Here are a small network's activations along a few directions, averaged over the inputs that share one value of a field.
Values that are neighbours, or in one group, have similar rows; names and order tell nothing.
In the rows, 500 means zero.
Random noise pushes rows far along 12 fixed directions. That doesn't count. These rows show it; they differ only by the noise:
[465 518 438 466 424 647 548 564 547 466 540 609 605 458 521 548 574 471
 462 513 483 539 450 560]
[442 502 372 408 444 476 529 429 500 427 537 520 611 571 447 375 436 422
 635 436 531 543 505 562]
[475 467 492 443 502 430 352 526 386 578 493 503 487 611 607 506 267 496
 379 503 390 399 548 428]
[345 514 441 418 590 528 463 360 468 465 484 530 441 532 272 579 501 529
 393 356 594 466 664 508]
[449 437 465 401 502 687 519 538 498 543 508 623 480 504 429 412 520 374
 518 590 735 354 572 593]
[612 467 598 414 392 363 514 491 515 592 720 453 411 572 437 298 373 337
 471 659 609 389 573 449]
[494 480 536 706 552 433 375 631 424 622 293 535 492 432 649 626 481 619
 400 580 339 528 461 428]
[455 647 603 480 482 500 526 435 464 570 464 508 504 454 462 466 568 282
 485 379 423 562 584 459]
[483 601 565 376 451 508 518 428 481 470 580 505 463 376 566 582 525 373
 337 423 467 399 516 339]
[498 258 426 643 491 355 445 646 569 576 622 524 392 519 357 569 395 759
 494 786 632 449 565 659]
[326 415 301 534 360 305 570 514 510 578 500 639 479 375 374 375 593 352
 671 510 466 578 596 674]
[475 486 442 487 406 384 590 483 533 479 554 546 459 402 418 409 590 365
 575 531 603 453 557 508]
[351 531 538 481 509 444 496 375 527 486 540 487 566 523 381 515 420 416
 705 412 541 580 659 698]
[611 564 537 647 413 363 617 454 645 328 533 451 625 421 467 486 643 554
 609 573 573 634 403 452]


Field FERU:
bovir: [443 226 374 604 561 318 510 507 586 437 487 549 452 678 242 411 452 685
 687 679 749 461 657 736]
lagu: [478 515 586 461 414 587 521 562 517 591 502 593 510 468 623 489 556 350
 561 533 353 545 557 649]
zezud: [332 632 635 481 466 455 549 319 492 558 419 541 527 137 614 561 701 273
 665 315 361 633 490 547]
kozom: [457 560 608 327 641 695 474 303 473 514 466 483 514 452 583 542 507 453
 405 360 481 508 433 416]
tono: [444 305 415 426 546 358 410 463 495 278 490 518 378 585 523 663 370 683
 460 546 751 191 626 530]
vutu: [495 432 368 300 404 555 533 398 582 402 648 497 534 450 605 497 435 571
 463 526 484 487 372 519]
munub: [492 457 527 501 461 551 548 501 557 527 543 573 529 642 326 447 557 519
 339 575 505 608 552 578]
fad: [547 508 543 698 546 456 510 513 544 480 384 532 508 560 388 452 639 609
 421 587 591 560 501 406]
komoz: [430 407 449 464 545 692 416 420 515 654 494 559 477 454 462 331 503 592
 464 635 551 584 391 534]
gonim: [447 551 533 279 549 646 480 390 437 491 551 490 495 511 535 462 387 319
 498 423 632 315 554 465]
vako: [523 565 596 547 418 444 488 465 493 555 406 520 565 590 552 307 481 293
 736 465 439 559 565 623]
nebi: [472 578 591 587 538 367 426 270 523 294 384 397 559 555 536 553 462 511
 612 372 598 437 592 468]
noris: [503 572 618 474 492 548 391 312 495 501 414 606 555 568 491 403 537 441
 259 480 538 538 509 372]
mal: [553 311 529 429 456 532 537 814 452 590 593 571 309 456 688 569 373 375
 592 723 692  43 604 643]
vabi: [490 574 779 492 690 622 297 477 396 488 390 409 531 645 769 641 269 453
 585 428 596 272 629 500]
Each value of FERU is a pair of two hidden parts, and every pair occurs once (5 first parts, 3 second parts).
bovir and lagu share the first part; bovir and munub share the second. Which value has the first part of munub and the second part of lagu?
Answer: vutu
gonim and nebi share the first part; gonim and mal share the second. Which value has the first part of mal and the second part of nebi?
Answer: vako

Field DID:
bifug: [512 436 404 563 606 660 531 749 458 536 511 488 517 474 489 660 499 659
 561 470 482 544 360 587]
dud: [482 573 543 354 563 737 573 363 586 345 519 530 698 537 603 467 527 454
 610 453 580 527 390 493]
bolov: [530 571 549 387 490 728 532 495 482 541 545 534 537 597 588 414 535 344
 481 460 500 446 465 447]
gonav: [489 520 625 607 361 497 536 407 630 610 533 569 621 446 484 372 685 390
 490 591 396 777 476 631]
rarul: [596 408 439 577 331 186 584 630 452 582 506 478 461 422 619 282 412 393
 614 730 413 436 417 427]
tosa: [507 507 897 378 745 683 431 356 554 673 737 277 331 491 375 661 340 576
 423 573 571 564 597 575]
tupir: [397 497 413 490 500 350 473 363 521 275 467 486 412 461 496 582 521 512
 545 407 748 273 667 487]
dute: [677 552 448 666 283 297 663 612 603 430 575 447 475 305 516 467 704 496
 579 572 358 619 358 475]
reb: [518 591 531 460 475 435 557 416 559 393 533 481 619 555 455 612 526 574
 482 321 297 748 482 541]
deza: [579 704 539 419 505 727 549 420 531 408 430 446 621 562 494 573 648 510
 405 280 341 686 335 438]
mepu: [399 394 309 612 487 452 436 695 416 549 291 675 547 661 473 453 477 531
 388 554 474 491 541 553]
rusor: [643 655 713 519 356 241 515 376 623 278 694 313 634 553 609 637 286 508
 550 492 393 513 552 431]
gome: [712 725 826 754 587 442 496 362 621 310 438 368 656 446 533 660 657 652
 460 513 640 611 414 266]
fazi: [267 537 476 392 525 603 451 370 564 400 616 561 549 424 355 748 480 578
 345 327 496 517 667 593]
kenu: [672 554 471 525 382 373 530 615 433 418 615 425 482 689 536 368 457 406
 584 449 464 399 543 386]
The values of DID form a 3 by 5 grid.
Which values are neighbours of kenu? Give them in the order they are listed.
Answer: bolov, tupir, gome
Which values are neighbours of reb? Give them in the order they are listed.
Answer: tosa, deza
Which values are neighbours of mepu? Give them in the order they are listed.
Answer: bifug, rarul, fazi

Field NIMIK:
fov: [498 500 580 688 637 292 571 608 440 699 303 382 416 199 584 425 474 425
 885 584 436 558 445 496]
zakov: [584 634 553 219 345 729 683 535 633 295 927 531 587 757 253 574 590 284
 369 277 634 501 674 641]
zefem: [654 493 376 607 347 487 634 572 546 345 365 555 498 612 416 246 783 367
 631 541 662 459 514 469]
vapi: [367 512 820 526 486 841 409 248 751 529 651 641 800 318 607 531 507 499
 731 784 737 739 360 857]
mebo: [437 541 543 726 593 527 537 613 478 615 381 484 398 535 390 648 735 516
 571 351 364 610 681 613]
gek: [316 462 721 523 738 921 407 666 430 848 418 624 410 319 545 688 472 429
 455 643 584 470 552 681]
bazol: [598 649 686 450 524 590 369 567 302 608 381 397 473 583 836 480 254 258
 648 374 399 328 533 466]
kaza: [157 605 546 308 471 623 589 613 419 816 639 443 384  84 697 697 365  40
 875 313 195 451 622 864]
kosom: [319 369 660 661 426 202 292 324 556 713 315 675 458 710 289 346 411 528
 400 691 444 648 806 711]
zute: [540 692 754 414 513 835 415 537 468 711 480 543 563 544 517 547 500 299
 223 426 289 622 565 569]
sokug: [566 624 905 613 457 582 358 307 485 670  54 714 799 593 877 198 570 191
 376 701 354 695 382 355]
dupot: [737 532 675 541 654 628 554 540 460 687 450 460 286 481 259 488 663 597
 116 598 585 523 415 261]
neno: [517 674 482 617 563 442 563 507 455 283 427 377 627 385 633 569 588 507
 678 348 473 516 435 358]
botal: [433 605 490 632 465 526 645 615 616 459 582 394 537 111 583 779 632 509
 879 440 486 531 447 701]
bolu: [478 376 266 475 593 777 526 535 433 551 241 618 674 514 652 243 602 597
 607 537 512 677 166 461]
Each value of NIMIK is a pair of two hidden parts, and every pair occurs once (5 first parts, 3 second parts).
kaza and kosom share the first part; kaza and fov share the second. Which value has the first part of fov and the second part of kosom?
Answer: sokug
bazol and zefem share the first part; bazol and zakov share the second. Which value has the first part of zakov and the second part of zefem?
Answer: bolu
